Here are a small network's activations along a few directions, averaged over the inputs that share one value of a field.
Related values have similar rows: they may be neighbours, one step apart, or belong to one group.
(in the rows, 500 means zero)
Random noise pushes rows far along 9 fixed directions. That doesn't count. These rows show it; they differ only by the noise:
[289 396 326 750 480 455 557 374 626 562 622 539 757 589 690 611 517 480
 560 376]
[570 397 478 676 517 480 488 537 599 692 348 594 682 718 338 505 687 627
 199 431]
[396 576 575 471 292 641 466 464 646 598 533 545 428 429 742 558 360 588
 509 438]
[563 700 667 552 232 727 388 657 480 553 587 400 452 562 833 738 523 581
 486 585]
[303 541 733 436 320 591 509 343 748 606 659 337 268 717 520 470 518 726
 454 439]
[418 558 700 698 257 504 517 636 625 507 427 395 549 636  57 490 745 505
 571 503]
[494 549 546 633 390 561 483 624 428 517 523 422 649 685 320 666 695 473
 627 552]
[372 684 519 448 335 600 451 474 714 747 450 690 470 281 715 587 313 556
 487 397]
[661 511 446 432 839 263 394 403 284 336 538 442 498 115 825 444 289 259
 500 584]
[700 598 530 546 497 561 377 661 450 569 322 562 563 294 651 510 470 471
 331 546]
[497 275 539 424 405 708 513 445 619 517 343 503 440 564 421 234 448 695
 371 404]


Values of D:
d5: [425 634 379 766 611 524 589 611 632 542 598 369 665 552 394 421 769 471
 495 462]
d10: [449 416 576 548 314 516 479 420 591 566 590 485 520 786 606 694 582 644
 389 442]
d9: [478 590 563 534 518 442 569 551 532 418 553 479 439 519 336 546 619 445
 608 453]
d11: [355 376 385 360 469 648 607 361 610 647 453 638 437 632 468 396 397 716
 491 365]
d7: [593 469 457 692 695 363 567 603 406 245 482 467 492 274 513 450 562 338
 536 569]
d13: [455 492 672 428 316 367 492 297 610 498 578 667 275 431 725 607 214 541
 410 457]
d4: [606 809 441 487 552 491 445 691 630 702 475 607 542 101 783 522 392 472
 282 493]
d8: [414 356 464 544 309 739 525 394 608 501 561 471 459 566 790 532 388 644
 421 462]
d1: [496 469 493 643 288 377 545 630 414 251 577 440 541 512 788 610 452 375
 570 597]
d12: [ 83 497 300 514 268 484 676 312 773 697 610 688 513 550 467 486 402 556
 685 323]
d6: [761 423 352 734 601 300 513 526 484 490 459 749 683 517 784 664 549 373
 251 384]
d2: [322 662 435 327 745 343 459 374 472 542 690 392 389 625 373 533 545 513
 625 599]
d14: [577 386 583 376 373 693 480 575 257 318 460 478 468 589 423 559 486 441
 701 621]
d3: [435 683 536 431 674 126 484 442 506 470 529 516 374 263 381 419 405 337
 510 570]
D is arranged as a tree with 4 forks.
List every value one step from d4, in the order listed. -> d5
List every value one step from d8, in the order listed. -> d13
List every value one step from d7, in the order listed. -> d9
List every value one step from d1, in the order listed. -> d3

Values of N:
n4: [318 724 401 677 484 389 485 586 506 537 410 603 706 345 271 541 568 343
 674 542]
n2: [474 409 176 287 738 568 564 524 478 628 322 797 613 314 120 355 397 470
 632 412]
n7: [450 401 448 261 264 713 573 486 427 504 693 756 397 738 572 770 320 627
 688 434]
n3: [346 290 387 243 604 607 608 295 637 656 448 636 415 526 334 246 385 699
 505 376]
n6: [501 664 790 531 486 662 451 607 543 401 483 206 298 351 624 341 586 506
 596 535]
n13: [619 642 442 402 675 561 337 639 524 698 239 371 425 386 432 299 620 611
 336 559]
n5: [571 580 585 622 486 495 378 544 480 600 476 397 634 476 459 574 544 455
 416 553]
n14: [396 427 366 682 362 460 547 567 571 443 470 476 698 480 539 452 463 444
 529 467]
n10: [655 391 394 314 639 571 482 518 317 554 395 483 522 727 485 490 551 639
 342 570]
n11: [344 416 467 512 694 437 536 267 615 604 648 437 440 651 599 521 530 545
 415 396]
n12: [712 157 326 496 610 600 510 473 444 183 347 559 539 391 885 143 355 477
 292 408]
n8: [736 506 486 348 614 467 529 527 331 493 522 515 429 488 545 466 465 486
 387 539]
n9: [530 557 479 606 618 782 494 523 479 458 567 234 544 494 702 493 631 545
 589 616]
n1: [487 570 735 473 541 466 437 331 671 689 562 348 367 597 472 479 625 656
 257 492]
N is arranged as a tree with 4 forks.
List every value one step from n14, in the order listed. -> n10
List every value one step from n6, in the order listed. -> n11
List every value one step from n5, in the order listed. -> n1
List every value one step from n8, in the order listed. -> n7
